Each row below holds a small network's activations on one input, seen along a few directions.
Each table varies a few parts of the input and shows all the possible inputs, shuffled.
Descriptions start from the smaller parts, as in this example, which fits no table here: one of 2 separate values, together with either a single point or one of 9 places around a ring or (one of 5 places around a ring, together with one of 6 places along a line).
Shared parts are said once, and a part with two or three values counts as separate values.

Rows:
x1: [-23  15  -9   2  16   5  17 -26 -37  -6   4  -2 -22  34   6  -8 -26 -14]
x2: [-39   2  -7 -13   8 -13  19 -17   6  10 -35   8 -25   7  -8 -15   1  -2]
x3: [-10  18 -13   4 -25  -8  14   8  27  14 -30  12  -5 -22  -1  10  13  25]
x4: [ 36  25  10  32 -27  34 -11  24  22  12  29  -8  12  -2  -7 -10 -16   9]
x5: [-12 -12  -7 -25 -10 -42   6  13   1  10 -35  12  -5 -11   0 -19   2  27]
x6: [ 22 -19   1 -22 -26  22 -48  13  13 -19  -1  -4   4 -32  -8 -13 -11  21]
x7: [ 11  17 -16  13 -15 -13  12  12   6   9 -21   5   4 -14   8   0  -4  21]
x8: [-15  -9 -12 -13  -9 -17  12  -3 -18   6  -9  10 -10   6  10 -15 -10  12]
x9: [ 31  22 -16  32 -33  21  18  21  -1  -2  11  -6  -1 -10   2  34 -20   2]
x10: [  0   6  18  25   6  33 -13 -10   0   3  21 -13  -4  22  -5 -31 -28  -6]
x11: [  9  21 -18  22 -14  10  18  -1 -14   9   7  -2  -4   6  16   9 -17   5]
x12: [-22   5 -11  -6  18 -18  18 -14 -15   1 -22   1 -12  12  -1 -24 -15  -3]
x13: [-32 -11  -4 -35 -20 -37   8  10  21  17 -44  15 -15 -16 -11  -6  18  30]
x14: [-21 -57  31 -39  84 -59 -21 -35 -26 -28  42  -9  44  41   5  41 111 -87]
x15: [ 14 -12  15   9 -19   8 -23  11  20   9  12   4   4  -5  -7 -34 -10  25]
x16: [  0 -28  57 -14 114 -31  22 -33  15  10  38  10  68  26  -2  69 103 -56]
x17: [ 40  15  -7   7 -29  49 -38  33  12 -14  17 -14   8 -27 -11   8 -14   5]
x18: [ -2  12  -6  20   1  16  21 -10 -23 -14   8  -8 -22   8   7   9 -31 -15]
x19: [  7  -9 -10   5 -27  -5   9  12  -7  -4  -5   8  -8 -20   5   8 -14  14]
x20: [  8  -3   3  -3   5  44 -42  -6  -2 -23  10 -19 -10  -3   1 -12 -33 -13]
Question: What do these inputs look like to the network?
Answer: either one of 2 separate values or (one of 3 separate values, together with one of 6 places along a line)
Question: Which other rows does x10 become when the place on the line of 6 takes its other values? List them by row number.
Answer: x1, x2, x12, x18, x20

Rows:
x21: [  3   4   1  11  27   3  14 -13 -19 -10  23  -6  10  17   7  35  18 -36]
x22: [  0  -8  16  -9  12 -10  -3   2  23  10  -4   8  16  -7  -8   5  27   7]
x23: [ 11 -12  16  -8  14  10 -28   2  10  -6  16  -7  18  -1  -6  -3  15  -9]
x24: [-15   2  -7   2  28 -17  29 -19 -23  -5   0   1   0  16   9  28  16 -27]
x25: [-13   0   2  -1  10 -30  27  -3   2  16 -10  11   5   7   2   6  20   3]
x26: [  3  33 -39  14 -81  20   7  29   9  14 -41   6 -41 -30   1 -35 -69  62]
x27: [20 -1 15 12 13  2  1  4  8  5 24 -1 25  4  1 19 21 -9]
x28: [ 12 -23  10 -16   6   5 -35   4  -2 -17  18  -8  13  -6  -2   3  16 -13]
x29: [-21  -5   8 -10  15 -21  14  -8  10  14 -16  10  -1   5  -4  -3  17   4]
x30: [ 39  32 -24  32 -79  54 -17  41  18   0  -9  -8 -23 -38  -4 -23 -72  48]
x31: [-22 -12   2 -21   9 -23  -1  -6   4   5 -19   6  -4   3  -4 -15  14   3]
x32: [-13   5   1  10  23 -14  28 -16 -15   7   3   3   0  21   8   2   2 -13]
x33: [-20   1   8   1  28  -5  16 -21  -6   4  -3   2  -6  18   1  -7  -1 -12]
x34: [-21  -6   2 -10  22  -8   0 -19 -13  -4  -6  -2  -9  18   1 -17  -4 -12]
x35: [-20 -24  -4 -30   1 -28  -8  -6  -8  -7 -16   4  -7  -1   0  -8  14  -1]
x36: [-14  -3  -5  -9  15 -33  28  -6  -6   4 -12   8   5   2   4  31  32 -12]
x37: [ 24  38 -27  36 -69  56  -5  25  -3  -1  -4 -10 -37 -17  -2 -33 -89  38]
x38: [ -2   2  16  10  26  16  -1 -16  -1  -1  20  -6   5  19  -2   0   2 -21]
x39: [  5  37 -37  23 -66  36  10  17 -10   6 -27  -1 -47 -15   3 -39 -89  48]
x40: [  6   6   9  20  21   6  12 -12 -11   2  26  -4  10  22   5   9   5 -22]
x41: [ -3  -4  11  -1  21  13 -17 -13  -8 -10  18 -10   2  18  -2 -11  -1 -21]
x42: [ -1 -16  11 -19   6 -12 -19   4  17   2  -6   4  13  -9  -8  -8  25   6]
x43: [-20 -17  -4 -19  15 -13  -7 -18 -25 -16  -4  -4 -13  14   5 -10  -3 -15]
x44: [  8  -3  10   1   6 -20  10   7  15  13   3   9  21  -4  -1  15  30   6]
x45: [ 24  30 -31  21 -85  31 -10  40  24   9 -30   2 -27 -45  -3 -26 -61  62]
x46: [ 18  -2   6   3  20  -1   4   2   0  -6  21  -3  24  -1   4  44  33 -24]
x47: [  6  -4   3  -8  13 -22  13   5   7   1   0   7  20  -9   1  39  42  -9]
x48: [ -3 -15   5  -9  13   8 -24 -11 -20 -21  19 -12  -2  13   2  -5   0 -24]
x49: [ 12  -5  21   2  19  13 -12  -1  16   3  18  -2  20   1  -6  10  18  -8]
x50: [ -1 -27   4 -27  -1 -16 -25   5   6 -10  -3   3   9 -14  -4  -2  25   1]
Question: What do these inputs look like to the network?
Answer: one of 5 places around a ring, together with either a single point or one of 5 places along a line
Question: Changing only the place on the ring of 5 turns x43 into x48. The same change can be made to x33. Which row results?
Answer: x38
Question: A walk changes only the place on the line of 5. It starts at x35 and steps to x31. List the rest of the walk in order.
Answer: x29, x25, x36

Rows:
x51: [-42   9 -30 -10 -22 -24  33 -11 -22   8 -49  12 -46   4   6 -35 -44  28]
x52: [ 22  -5  33  17  67   8   8 -19  -6  -7  58  -9  47  28   4  59  56 -59]
x53: [  5  25 -36   1 -93   3   4  44  35  25 -63  17 -34 -54  -7 -40 -55  88]
x54: [ 33  15   7  34  10  61 -24  -6 -22 -23  52 -26   4  19   5   1 -38 -31]
x55: [ 20 -48  51 -26  70 -12 -42 -10  18 -17  50  -7  64   6  -8  44  94 -53]
x56: [-63  -9 -14 -26  16 -52  37 -30 -25  10 -44  15 -34  25   6 -27  -2   2]
x57: [ 80  25   1  45 -69  84 -50  51  31  -8  41 -19  13 -40  -8  -2 -50  31]
x58: [ 11  -2  24  18  50  34 -18 -26 -23 -21  55 -23  16  38   2   8   3 -56]
x59: [-49  -9  -7 -23  34 -81  62 -21  -7  23 -42  26   0  14   8  23  53  -5]
x60: [-50 -49  11 -69  36 -97   9 -11  15  14 -46  28  18  -6  -5   8  91   3]
x61: [-21  22 -38  -2 -65  -4  18  17   4  14 -58  11 -49 -24  -1 -38 -57  55]
x62: [ 54  25  -2  43 -36  79 -37  22   1 -19  46 -25   1 -10  -2  -1 -51  -3]
Question: Changing only one part turns x52 into x54. The same change can be made to x59. Which row results?
Answer: x51
Question: What do these inputs look like to the network?
Answer: one of 2 separate values, together with one of 6 places along a line
Question: Which other rows does x62 become when the choice among 2 separate values takes its other values? List them by row number.
Answer: x61

Rows:
x63: [-37  33 -32   2 -32   0  26  -3  -1  14 -54   4 -49  -1  -1 -33 -50  28]
x64: [ 46  23  18  51   2  47  -2  11  12   5  43 -12  21   4   0   4 -24  -3]
x65: [-36  17 -45  -1 -38 -12  19 -10 -41  -3 -43   1 -57  12  12 -59 -71  25]
x66: [ 13   8  -6  25  -8  56 -16 -12 -45 -28  39 -24 -26  24  10 -18 -72 -21]
x67: [ -4 -33   7 -41 -44 -31 -33  32  53  14 -42  19   4 -50 -17 -23  28  55]
x68: [ -26  -37   48  -15  111  -39    1  -51  -23  -13   60  -11   47   66
    3   43  106 -101]
x69: [ 16  25   2  34  -1  67  -8 -10  -8 -15  29 -18 -14   9  -2   2 -47 -18]
x70: [ 54   6  -1  18 -11  30 -23  24   6 -16  36 -13  32 -22   6  49  16 -13]
x71: [-11  24 -13  13 -37 -13  36  13  17  37 -33  20 -17  -7   0 -24 -25  52]
x72: [ 53 -18  29 -13  -1  33 -71  30  41 -11  33 -11  47 -31 -17   4  31   4]
x73: [ -1   0 -27 -14 -52 -35  19  31  13   8 -39  17  -9 -38  -1  21  14  34]
x74: [ -68  -48   22  -59  110 -102   51  -56  -23    7  -28   26   22   35
    9   35   94  -43]
Question: What do these inputs look like to the network?
Answer: one of 2 separate values, together with either a single point or one of 5 places along a line
Question: Changing only the choice among 2 separate values turns x67 into x72. The same change can be made to x73. Which row results?
Answer: x70
